radir: [10.2  6.9 12.0 -9.3]
kibop: [  8.6  60.4  30.5 -13.2]
toku: [-53.6   0.8  63.5  25.6]
sulas: [-44.1  12.3  53.5  37.0]
dof: [-45.3   9.2  51.6 -21.3]
par: [-64.1 -36.3  20.8 -23.0]
zuzi: [-66.3 -17.0  28.1 -24.5]
rasev: [-54.8   4.0  29.3  82.7]
poz: [-43.3   8.7  60.4  30.5]
der: [-44.7   9.6  48.5 -23.8]
Lav: [-40.7  15.3  70.5  45.8]
find: [ 8.7 60.4 30.5] : poz
len: [-64.1 -36.3] : 2

guse: [-35.5  47.8  27.7   6.3  22.5  36.0]
seten: [-31.2  46.7 -15.6  -2.4  27.6  15.8]
vot: [ -4.7 -11.3  58.8 -12.8  34.7  33.7]
vuko: [-31.2  59.7   6.3  27.7  36.0  22.5]
len: [ -4.7 -11.3  58.8 -12.8] : 4
find: [27.7  6.3 22.5 36.0] : guse
len: [-31.2  46.7 -15.6  -2.4  27.6] : 5
len: [-31.2  59.7   6.3  27.7  36.0  22.5] : 6
len: [-31.2  59.7] : 2

vemi: [  9.7  12.3 -34.7  18.9 -14.5  25.1 -31.2  40.4]
Feluv: [-65.7 -29.9 -22.1 -57.4 -23.0 -15.1  30.9 -33.8]
fefi: [-17.7  12.3 -34.7 -57.4  12.6   9.7  12.1  -7.3]
Mev: [-17.7   2.3  -2.5  -3.7  12.6   9.7  12.1  -7.3]
find: [-17.7  12.3 -34.7 -57.4  12.6   9.7  12.1  -7.3] : fefi
len: [  9.7  12.3 -34.7  18.9 -14.5  25.1 -31.2  40.4] : 8
find: [  9.7  12.3 -34.7  18.9 -14.5  25.1 -31.2  40.4] : vemi
find: [-57.4  12.6] : fefi

ruro: [-12.8   1.2  -1.9 -49.9  10.7 -33.2   5.0  14.0 -30.9   7.2  50.0  13.5
  18.6 -30.8  29.2  -6.5 -16.7 -10.2 -11.8 -17.5  61.9  -7.8 -21.4  34.8
 -12.3  32.0 -33.3  49.7  -8.8]
Ral: [ -8.5  13.0   8.3 -24.2  -3.2 -31.9   4.2   2.9 -14.7  -9.5  15.1   5.7
 -11.6  -8.3  -4.0  -2.0   5.7   9.7 -11.0 -21.9  14.3  16.6  13.8 -14.9
  -5.7 -15.3 -38.4  18.9  -2.4]
rati: [ -8.5  13.0   8.3 -24.2  15.5 -31.9   4.2   2.9 -14.7  -9.5  15.1   5.7
 -11.6  -8.3  -4.0  -2.0   5.7   9.7 -30.2   3.8  41.6  -2.4  20.0  14.2
  -2.0  23.2  -1.0  42.5  16.9]
Kada: [ -8.5  13.0   8.3 -24.2  15.5 -31.9   4.2   2.9 -14.7  -9.5  15.1   5.7
 -11.6  -8.3  -4.0  -2.0   5.7   9.7 -11.0 -21.9  14.3  16.6  13.8 -14.9
  -5.7 -15.3 -38.4  18.9  -2.4]
fevi: [ 10.4  -1.5  20.4   8.8   8.5   7.1  12.6 -31.0  -3.5  48.8  16.6 -28.4
  -4.9  43.2  29.2  -1.1  23.2  23.2  17.2  -3.5 -19.2   8.4   3.5 -26.3
   8.5 -23.0  25.5  16.6 -33.6]
Tez: [ -7.2  11.5  18.9  -6.2  23.7 -14.6  12.6  -3.0  -8.7   2.9   7.8  -4.5
 -15.2  10.8   7.3   3.0   9.7   9.6   9.3 -13.2  -8.6  18.2  10.1 -25.0
   4.9 -25.6 -16.2  14.2 -16.0]
len: [ -7.2  11.5  18.9  -6.2  23.7 -14.6  12.6  -3.0  -8.7] : 9
len: [ -8.5  13.0   8.3 -24.2  15.5 -31.9   4.2   2.9 -14.7  -9.5  15.1   5.7
 -11.6  -8.3  -4.0  -2.0   5.7   9.7 -30.2   3.8  41.6  -2.4  20.0  14.2
  -2.0  23.2  -1.0  42.5  16.9] : 29
find: [ -8.5  13.0   8.3 -24.2  15.5 -31.9   4.2   2.9 -14.7  -9.5  15.1   5.7
 -11.6  -8.3  -4.0  -2.0   5.7   9.7 -11.0 -21.9  14.3  16.6  13.8 -14.9
  -5.7 -15.3 -38.4  18.9  -2.4] : Kada

